These are the activations of a small neural network, seen along a few directions. Each row is one input.
In each table, some parts of the input vary, and every possible input appears once, in random order.
A made-up example of a description, with smaller parts first: line(4) and (point or line(11) or (values(2) and ring(8))).
Shared parts are said once, and a part with two or three values counts as separate values.

Other details of the inputs vary at random and push rows far along two fixed directions, the same in every table; ignore that.

Rows:
x1: .02, .00, .06, -.12, -.01, -.07, .12, .01, -.06, -.05, -.04
x2: .09, .01, -.07, .05, .09, .01, .06, -.06, -.05, .03, .01
x3: .04, -.01, -.19, .06, .04, -.01, .08, -.05, .04, .03, .01
x4: .02, -.08, .06, -.04, -.04, -.08, .07, .05, -.11, .00, -.07
x5: -.17, .02, .00, -.05, .00, .04, .08, -.02, .02, .05, .11
x6: -.18, .06, .08, -.07, .01, -.01, .08, .04, -.02, -.05, -.07
x7: .04, .05, -.03, -.08, .04, .02, -.02, .00, -.13, .04, -.03
x8: .01, -.11, .03, -.07, .02, .02, -.01, -.01, -.13, .04, -.03
x9: .06, -.03, .07, .00, .01, -.11, .07, -.02, -.05, .05, -.11
x10: .06, .08, -.01, -.05, -.01, -.08, .06, .05, -.10, .00, -.07
x11: -.13, .11, -.06, .02, -.01, .03, .02, .01, -.02, .10, .09
x12: .58, .00, .32, -.09, .04, .56, -.17, .75, .72, .18, -.04
x13: .02, -.13, -.04, -.01, .07, -.02, .02, .01, -.09, .01, .05
x14: -.02, -.14, -.15, .00, .02, -.03, .04, .01, .00, .01, .04
x15: -.14, .03, .08, .04, .03, -.05, .03, .01, .00, .05, -.14
x16: -.14, .14, .01, .00, .01, -.02, .02, .08, -.06, .00, -.10
x17: .02, -.05, -.04, -.08, .10, .00, .06, -.03, -.04, -.04, .08
x18: -.17, -.05, .00, .02, -.03, .03, .03, .01, -.02, .10, .09
x19: -.02, -.07, -.15, -.07, .05, -.02, .09, -.02, .04, -.04, .07
x20: .00, -.03, .03, -.15, .04, .03, .04, -.04, -.09, -.01, .00
x21: -.12, .11, .04, .06, .01, .00, .07, .02, -.02, .02, -.13
x22: .06, .03, -.10, -.02, .09, -.02, .01, .01, -.09, .01, .05
x23: .04, -.06, .04, -.03, .06, -.01, -.01, -.07, -.07, .10, -.07
x24: .14, .09, -.06, .21, -.38, -.08, -.57, -.28, .19, -.52, .21
x25: -.11, .08, -.03, .08, -.01, .06, .07, -.05, .01, .12, .05
x26: .00, .07, .18, .28, -.41, -.03, -.56, -.32, .23, -.36, .22
x27: -.17, -.02, .08, .00, -.01, -.02, .03, .07, -.06, .00, -.09
x28: .02, -.09, -.15, .05, .06, -.06, .04, -.06, .06, .06, .00
x29: .08, .06, .02, .02, -.01, -.05, .11, -.01, -.07, .02, -.10
x30: .06, -.08, -.03, .04, .11, -.04, .02, -.06, -.03, .07, .01
Each input here is: ring(5) and (values(2) or line(4)).
Question: Changing only the ring(5) part turns x8 into x12. The same change can be made to x13. Which row results?
Answer: x2
Question: Which other rows does x16 become when the values(2) part takes its other values? List them by row number.
Answer: x11
Question: Start at x27 and move only the ring(5) part, one step at a time. The first step leads to x15. Which rows follow, in order?
Answer: x21, x16, x6

Rows:
x31: -.16, .07, .08, .03, -.22, -.23, -.20, -.52, -.37, -.35, .03
x32: -.07, .02, -.05, -.08, .36, .07, .46, .32, -.10, .55, -.27
x33: -.03, -.01, .01, -.20, .22, .28, .31, .57, .22, .38, -.02
x34: .06, .06, .16, .00, -.25, -.03, -.28, -.07, .01, -.33, .05
x35: .03, .16, .06, .17, -.21, -.05, -.27, -.12, .14, -.29, -.02
x36: -.07, .08, .14, .08, -.22, .06, -.30, -.15, .11, -.22, .16
x37: .28, .06, .23, .03, .03, .28, .01, .56, .52, .20, -.12
x38: -.14, -.01, .13, .13, -.29, -.25, -.34, -.50, -.31, -.38, .00
x39: .45, -.09, -.25, .14, -.04, .02, -.26, -.13, .22, -.15, .18
x40: -.37, -.05, -.21, -.21, .41, -.01, .62, .21, -.22, .46, -.13
x41: .23, -.02, .33, .04, -.15, .36, -.25, .52, .69, .00, .10
x42: .23, -.02, .35, .04, -.26, .11, -.33, .17, .34, -.25, .02
x43: .00, -.30, -.54, -.19, .53, .00, .60, .06, -.23, .51, .10
x44: -.07, .04, .11, .07, -.27, -.18, -.31, -.31, -.09, -.46, .02
x45: -.35, -.10, -.13, -.17, .39, .01, .56, .18, -.28, .58, -.15
x46: -.03, -.23, -.48, -.01, .11, -.43, .11, -.72, -.63, -.16, .15
x47: .38, .16, .24, .05, -.13, .34, -.26, .56, .60, -.03, .00
x48: -.36, .18, -.19, .09, -.01, -.35, .13, -.63, -.61, -.06, -.08
Question: Changing only one part turns x38 into x32. The same change can be made to x31. Which row results?
Answer: x48
Question: Describe the family of inputs behind these rows.
Answer: values(3) and (point or ring(5))
Question: Which other rows does x40 become when the ring(5) part takes its other values? List them by row number.
Answer: x33, x36, x41, x45
